[[ 0.49 -0.43  0.03 -2.14  2.40  0.56 -0.34  1.02 -1.43 -0.77 -1.08  0.94
   0.67]
 [-1.39  2.41 -0.57 -1.85 -3.53 -4.29 -0.06 -1.15 -1.72  1.45  3.93  4.08
   0.47]
 [ 4.43 -0.10  1.85  2.12  0.07 -2.65  0.05  2.42 -0.50  0.45 -0.51 -1.86
  -1.90]
 [ 3.88  0.81  1.38  1.74 -0.17 -1.57 -0.72  2.79 -1.60 -0.82 -0.87  2.64
  -0.50]
 [ 3.02  1.93  1.46  0.77  1.36 -1.54  0.55  2.24  0.31  1.63  3.00  1.41
  -0.51]
 [ 0.69 -0.65 -0.01  1.32 -2.05  1.10  0.43  0.10  0.92  0.44  2.61  0.13
   1.02]
 [-1.86 -1.92  0.13  0.45 -0.95  0.61 -0.26  0.31 -1.71  0.73  1.37 -4.75
  -2.37]
 [-2.06  4.02 -1.14 -0.59  2.76  0.81  0.21 -2.50  1.14 -0.21 -1.12  5.43
   0.71]
 [-0.36  1.45  0.32 -0.07 -0.27 -1.00  0.19  0.08  0.18 -0.31 -2.41  2.54
   0.83]] ans = 0.32

[[-0.28  0.90 -1.22  4.11 -1.05 -1.43 -0.66 -0.21]
 [-1.69  4.44  1.48 -4.43 -1.16 -0.20 -0.03  2.22]
 [ 4.09 -1.35  4.01 -0.70 -1.98 -1.81 -3.37 -1.08]
 [ 3.97 -0.55 -1.60 -0.81 -0.96 -1.01 -1.16  0.68]
 [ 4.12  3.83 -4.09 -0.29 -1.61 -1.61 -2.33  1.43]
 [ 0.67  3.19 -5.62 -1.89  1.80  0.81  1.82  0.30]
 [-0.09  2.09  1.83 -0.56 -0.99 -0.84  2.09 -4.49]
 [-3.09 -1.35 -1.51  2.82  0.89 -0.18  0.18  4.42]
 [ 1.14 -2.89  0.09  0.64 -0.18  0.50  1.15  0.89]
 [-1.76  4.30  0.41  2.12 -1.28 -1.29 -1.77 -2.57]] ans = 0.41

[[-1.22  2.81  1.69  0.79 -4.25  4.32  0.96  0.18 -1.25]
 [ 2.10  0.86  3.59 -0.06 -0.71 -1.16 -3.43  1.91  4.05]
 [-2.19  2.81  1.52  3.47 -1.32  0.17  1.19  4.58 -0.97]
 [ 1.12  1.14  5.50  1.28 -3.79  1.16 -0.84  0.02  1.40]
 [-0.24 -2.49 -2.12  3.71  3.14  0.83  3.33 -0.13 -2.37]
 [ 3.08 -1.51  2.90  4.20  1.29  2.66  0.51 -1.55  1.12]
 [-4.73  0.16  0.13  0.67  1.14 -2.82  1.86 -4.06  0.00]
 [ 5.22  0.44 -2.98 -1.28 -0.71  1.16  0.85  2.54 -2.23]
 [-3.75 -3.75  0.83  3.23  0.98 -0.33  1.30  3.16 -0.42]
 [ 1.90  3.23 -0.91  1.40  0.52 -3.32  1.75  3.64 -2.79]
 [ 3.08 -1.37 -0.73  1.28 -1.94  3.49  1.97  3.01 -3.21]
 [-2.19  0.58 -3.67 -1.53  3.44 -3.65 -1.07  1.44  1.82]] ans = -3.67

[[ 1.06 -0.56  2.13  2.32  4.61  1.02 -0.86  1.72  0.41  0.52  1.83  0.48
  -1.64]
 [-0.44 -0.88  1.21  4.10 -0.16  0.19  0.43 -0.01  0.47 -2.39  1.10 -1.11
   1.34]
 [-1.57 -2.59  0.21 -1.98  1.78  0.14 -2.06 -3.36 -1.83  0.57  0.75  0.98
  -2.65]
 [-0.01  0.73 -0.86  1.40  0.29 -0.70 -0.12  1.11 -0.63 -1.92 -1.16  0.36
   3.42]
 [ 1.05  1.59  1.69  1.35  2.57  1.05 -0.12  3.35 -0.45 -0.98 -6.53 -0.40
  -0.59]
 [ 0.13  0.05  2.66  0.50 -4.38  0.64  0.65  4.35  0.11  0.39 -1.30 -1.24
  -0.74]
 [ 1.80  0.98  0.96  0.02  0.46  0.19  1.28 -1.33  0.40  2.09  1.91  0.20
   2.57]
 [-0.08 -0.50  0.76 -0.32 -2.72 -1.43 -0.58  1.59  1.31 -0.64 -1.38  1.20
  -3.43]
 [ 0.57 -0.74  1.30  0.97  1.15 -1.90 -2.39 -3.18 -1.19 -1.67 -1.83 -0.36
   0.81]] ans = 1.30

[[-2.38  4.94 -2.11 -2.21  0.44  0.58 -1.83]
 [ 2.84 -0.06  0.95 -1.29 -1.02  0.95  0.07]
 [-0.39 -0.55  0.57  0.58  1.15  0.39  2.24]
 [ 1.47  0.28  0.10  0.60  1.06 -0.18 -0.01]
 [-1.36 -0.29  0.53  0.20  1.14  0.28 -0.76]
 [ 0.67  1.27  0.30  0.40  4.35 -0.51 -1.06]
 [-0.02 -1.62  1.60 -0.27 -3.56  3.15 -2.04]
 [-0.61 -0.20  0.28  1.01  1.66 -0.99 -0.60]
 [ 2.17 -0.92 -0.94  1.31  4.66  5.74  1.75]
 [ 2.32 -6.30  0.05  1.60  1.25  1.24  0.96]] ans = 0.05

[[ 2.84  3.49  4.56 -0.96  2.79 -3.85  3.35]
 [-0.43  0.14  0.30  2.15 -2.76  0.91  4.90]
 [-4.97 -1.86 -0.10  3.81  2.40 -4.40  2.85]
 [ 0.05 -3.85  4.50 -0.06 -1.81  1.97 -3.37]
 [ 0.17  3.93  1.15 -2.92  2.68 -3.47  4.14]
 [-4.17  4.61 -1.33  1.70 -5.13 -3.07 -5.04]
 [ 3.53 -1.11  5.11 -1.83  4.14 -4.75 -4.01]
 [-4.84 -2.19  1.66  4.59  0.94  1.53 -5.14]
 [ 0.49 -1.02  4.58  3.73  4.57 -1.42 -2.34]
 [-4.81  0.50  3.25 -0.37  4.20 -4.33 -4.73]
 [-3.33  3.51  3.46 -3.97  2.51  0.76  0.90]
 [ 3.51  0.14 -2.23 -3.85 -0.50  4.65  2.31]] ans = -2.23
---
[[4 3 2 0 8]
 [3 4 2 6 6]
 [3 3 3 4 4]] | 3

[[59  8 54 60 85 54 44]
 [51  5 48 65  6 28 48]
 [53 52 64 59 57 72 68]] | 57

[[ 236  277  285  293  328  266  306]
 [ 285 -536  285  752  139  701 -355]
 [ 304  392  277  315  362  299  308]] | 362

[[2 7 5 8]
 [5 6 3 7]
 [2 7 5 8]] | 7

[[ -7   3 -20 -21  10]
 [-22 -18   0  30   7]
 [ 26  37  21 -12 -27]] | 21

[[ -49  210  686 -431  -88]
 [ -98 -430 -766  430  544]
 [ 487  467  804   73 -194]] | 804

[[66 68 41 18 95 83]
 [61 67 49 26 90 75]
 [68 45 66 92 24 52]] | 92
---
[8816 5331 6551 1414 5190] | 1414
[224  49 157 138] | 157
[185 124  94 209   2] | 209
[635 885 791 173 994] | 173
[534 869 213 859 814] | 859
[4 2 2 8 3] | 8
[5042 5506 9905 4338 2925 5256] | 2925
[ 6 80 37 18  4] | 18
[ 32 -20 -36  30] | -36
---
[[-4.97 -4.16 -4.75 -2.14  4.66 -1.41]
 [-0.65 -0.98 -0.93  0.80  2.00  0.86]
 [-2.13 -2.05 -2.12  0.63  2.73  0.92]] Answer: -2.12

[ 0.77  0.75  1.24  4.18  0.28 -6.52] Answer: 1.24

[-5.42  5.49 -2.48 -4.17  5.64  6.02] Answer: -2.48

[[-3.70  1.89  1.74  2.82 -5.70 -5.12]
 [-3.41  1.76  1.72  2.60 -5.17 -4.77]] Answer: 1.72

[-3.32  2.22 -4.71 -1.46 -4.89 -6.23] Answer: -4.71

[-6.70  6.21  2.87 -1.56 -4.42 -3.73] Answer: 2.87

[[ 5.06  2.41  4.31  0.68  0.11  0.01]
 [-2.80 -0.51 -3.50 -0.14 -0.49 -0.07]] Answer: -3.50

[-1.47  1.54  5.14 -0.62  0.09 -0.51] Answer: 5.14

[[-2.66 -0.22 -3.24 -0.11  3.09  3.14]
 [-1.29  4.24 -5.81 -0.40  2.20  2.58]] Answer: -5.81

[-3.21 -5.84 -1.99 -0.78 -4.12 -0.93] Answer: -1.99
